Each row below holds a small network's activations on one input, seen along a few directions.
In each table, some parts of the input vary, and every possible input appears once, in random order.
A made-up example of a description, with smaller parts first: one of 5 places around a ring, together with either a single point or one of 9 places along a line or (one of 3 separate values, together with one of 6 places along a line).
Shared parts are said once, and a part with two or three values counts as separate values.
(in the rows, 128 means zero)

Other details of the inputs vary at random and push rows far along two fixed directions, the same in every table; ignore that.

A family of inputs:
row 1: [137 114 113 118 125 126 109 135 142 146 122 113 153 141 115]
row 2: [105 124 137 135 129  81 116 136 142 127 123 127 135 122 134]
row 3: [175 122  65 120 111 147 114 151 145 156 101 102 151 149 108]
row 4: [120 120 129 109 138 125 157 135 131 133 148 136 123 123 120]
row 5: [149 140 100 124 115 112 104 151 135 112 145 122 125 179 146]
row 6: [128 145 126 124 130 153 132 117 112 117 142 126 111 120 132]
row 7: [120 138 143 148 134 108 116 123 129 102 141 142 125 154 155]
row 8: [126 119 121 109 147 161 163 124 128 137 141 136 133 113 112]
row 9: [127 134 133 116 123  98 123 147 130 112 161 130 114 163 142]
row 10: [ 39 148 195 119 146  62 124 104 110 101 175 124 108  74 151]
row 11: [142 111 109 107 122 118 135 150 145 151 135 118 145 142 110]
row 12: [124 133 112 126 121  92  90 142 139 127 125 104 142 142 136]
row 13: [137 136 144 138 117 140 121 119 107 125 133 130 110 135 130]
row 14: [159 129 105 121 122 181 135 123 121 135 126 127 122 136 112]
row 15: [118 117 140 132 132 154 148 113 124 147  94 130 132  79 108]
row 16: [124 118 126 109 128 149 153 119 124 152 133 123 129  95 100]
row 17: [117 113 142 132 139 150 149 110 128 154 102 133 135  82 105]
row 18: [149 132 128 150 114 140 125 127 119 121 102 134 114 138 136]
row 19: [120 113 134 106 133 154 161 116 124 156 138 129 132  95 100]
row 20: [121 105 144 111 132 147 140 115 127 159 126 126 138 103  99]
row 21: [137 130 139 148 137 174 141 100 115 126 114 142 122 115 126]
row 22: [120 130 120 115 124 118 135 131 127 140 134 115 126 109 119]
row 23: [149 124 117 144 117 126 122 139 134 129  87 131 127 131 134]
row 24: [107 136 120 114 130  94 121 137 137 121 156 116 139 131 137]
row 25: [148 136 115 124 115 141 127 134 118 129 131 124 107 140 127]
row 26: [125 128 106 112 127  91 115 154 148 126 149 112 149 153 133]
row 27: [120 143 112 121 130 143 143 127 117 117 126 122 117 103 131]
row 28: [159 118  87 125  98  71  75 172 156 141 112 100 146 185 129]
row 29: [122 125 119 111 135 158 147 114 125 143 135 120 137  95 105]
row 30: [154 144 118 143  96 109  93 148 117 113 121 116 113 169 146]
row 31: [113 108 149 110 135 119 133 127 135 148 138 124 140 117 110]
row 32: [118 127 137 138 142  90 117 139 148 109 132 139 142 149 151]
row 33: [ 44 162 168 118 155  75 143 109 110  78 191 136 101  84 163]
row 34: [190 125  95 140 104 202 118 128 115 146  88 119 133 149 107]
row 35: [119 143 127 147 128 100 109 134 133 102 110 129 128 128 157]
row 36: [125 141 126 118 130 107 117 142 131 104 163 127 123 162 147]
row 37: [126 116 144 136 136 119 137 126 137 131 117 147 130 126 132]
row 38: [120 120 144 136 135  81 123 144 147 117 130 142 134 149 147]
row 39: [124 116 129 110 138 159 170 118 121 146 136 140 119 101 107]
row 40: [153 128 130 135 123 183 128 109 111 134 125 133 126 133 113]
row 41: [130 132 148 131 121  99 112 138 124 113 156 133 121 170 142]
row 42: [103 149 122 123 126  68 123 147 127 104 153 122 106 131 154]
row 43: [153 132 128 138 123 184 127 109 107 134 120 129 124 129 117]
row 44: [132 141 128 122 127 187 147 108 103 123 127 127 109  99 119]
row 45: [142 129  99 119 134 168 150 124 123 140 118 125 126 109 113]
row 46: [119 122 142 137 145 133 136 116 135 124 121 145 138 118 135]
row 47: [177 129  94 137 106 106  82 166 145 119 129 118 144 218 143]
row 48: [110 107 147 125 142 115 142 129 143 145 124 136 146 113 116]
row 49: [120 125 131 120 130 161 129 111 119 141 110 113 136  89 109]
row 50: [150 128 130 150 121 136 125 124 124 127 110 138 117 144 134]
row 51: [116 106 139 126 150 150 147 117 141 148 117 136 156 104 107]
row 52: [156 115  88 120 113  82  80 172 163 138 121 102 163 192 131]
row 53: [128 129 138 116 126 142 143 124 117 127 151 137 109 131 125]
row 54: [ 34 155 197 120 140  58 121 106 105  90 172 121 103  69 158]
row 55: [120 116 134 116 136 157 131 109 126 148 124 119 142  98 103]
row 56: [152 123 133 132 126 183 132 110 113 137 129 136 131 139 114]
row 57: [137 130 104 116 123 165 140 123 123 142 112 111 136  99 108]
row 58: [152 119 114 143 135 163 133 120 135 140  88 136 140 119 121]
row 59: [ 52 164 195 120 141 112 152  94  85  83 181 138  77  67 156]
row 60: [121 117 123 133 124  76 110 150 152 135 118 126 146 147 134]
row 61: [117 116 133 132 143 152 140 110 134 144 109 132 147  94 109]
row 62: [146 123 103 115 113 154 141 134 125 152 107 111 130 107 104]
row 63: [127 150 130 154 121 112 107 129 122  95 121 129 118 145 160]
row 64: [189 120  96 138  96 125  94 159 136 139 115 122 133 205 127]
row 65: [132 117 142 139 137 152 148 112 125 141 100 144 124  98 119]
row 66: [127 140 146 137 115 108 110 127 113 111 149 131 110 151 142]
row 67: [128 127 148 143 129  93 121 137 136 110 141 144 123 167 149]
row 68: [146 121 132 142 136 143 129 125 135 123 126 143 137 158 133]
row 69: [115 124 134 134 139 162 143 108 124 139  97 127 140  79 113]
row 70: [121 129 122 115 131 128 151 129 123 130 139 132 113 112 121]
row 71: [150 124 132 147 121 135 127 124 127 127 115 142 119 149 131]
row 72: [127 130 122 117 129 165 164 119 111 137 118 129 109  87 112]
row 73: [114 135 135 143 137  98 115 128 138 106 125 137 131 131 152]
row 74: [101 126 134 134 139  89 114 133 145 122 130 128 148 128 141]
row 75: [142 140 113 124 110 103 110 148 128 114 145 123 108 164 141]
row 76: [107 136 123 141 133  85 104 136 143 119 118 119 143 126 145]
row 77: [121 142 140 150 131 111 114 121 126 100 137 138 121 147 154]
row 78: [136 126 124 143 122  86 111 145 145 119 112 135 128 150 145]
row 79: [140 120 105 113 137 167 155 126 129 142 128 133 133 119 111]
row 80: [138 115 152 141 134 164 152 106 120 136 121 153 120 126 119]
Description of these inputs: one of 2 separate values, together with one of 5 places along a line, together with one of 8 places around a ring.
The inputs of row 56 and row 40 match in every part but the place on the line of 5. If row 64 is changed in the same way as row 56 into row 40, which row does it become?
> row 66
The inputs of row 14 and row 6 match in every part but the place on the line of 5. If row 29 is changed in the same way as row 14 into row 6, which row does it become?
> row 3
The inputs of row 31 and row 28 match in every part but the place on the line of 5. If row 52 is changed in the same way as row 31 into row 28, which row does it become?
> row 55
Change only the choice among 2 separate values in row 80. List by row number the other rows that result.
> row 7
Change only the place on the line of 5 in row 50. List by row number the other rows that result.
> row 18, row 67, row 71, row 80
Change only the choice among 2 separate values in row 6. List by row number the other rows that result.
> row 25
Change only the place on the ring of 8 in row 52. List by row number the other rows that result.
> row 8, row 26, row 32, row 36, row 47, row 51, row 68
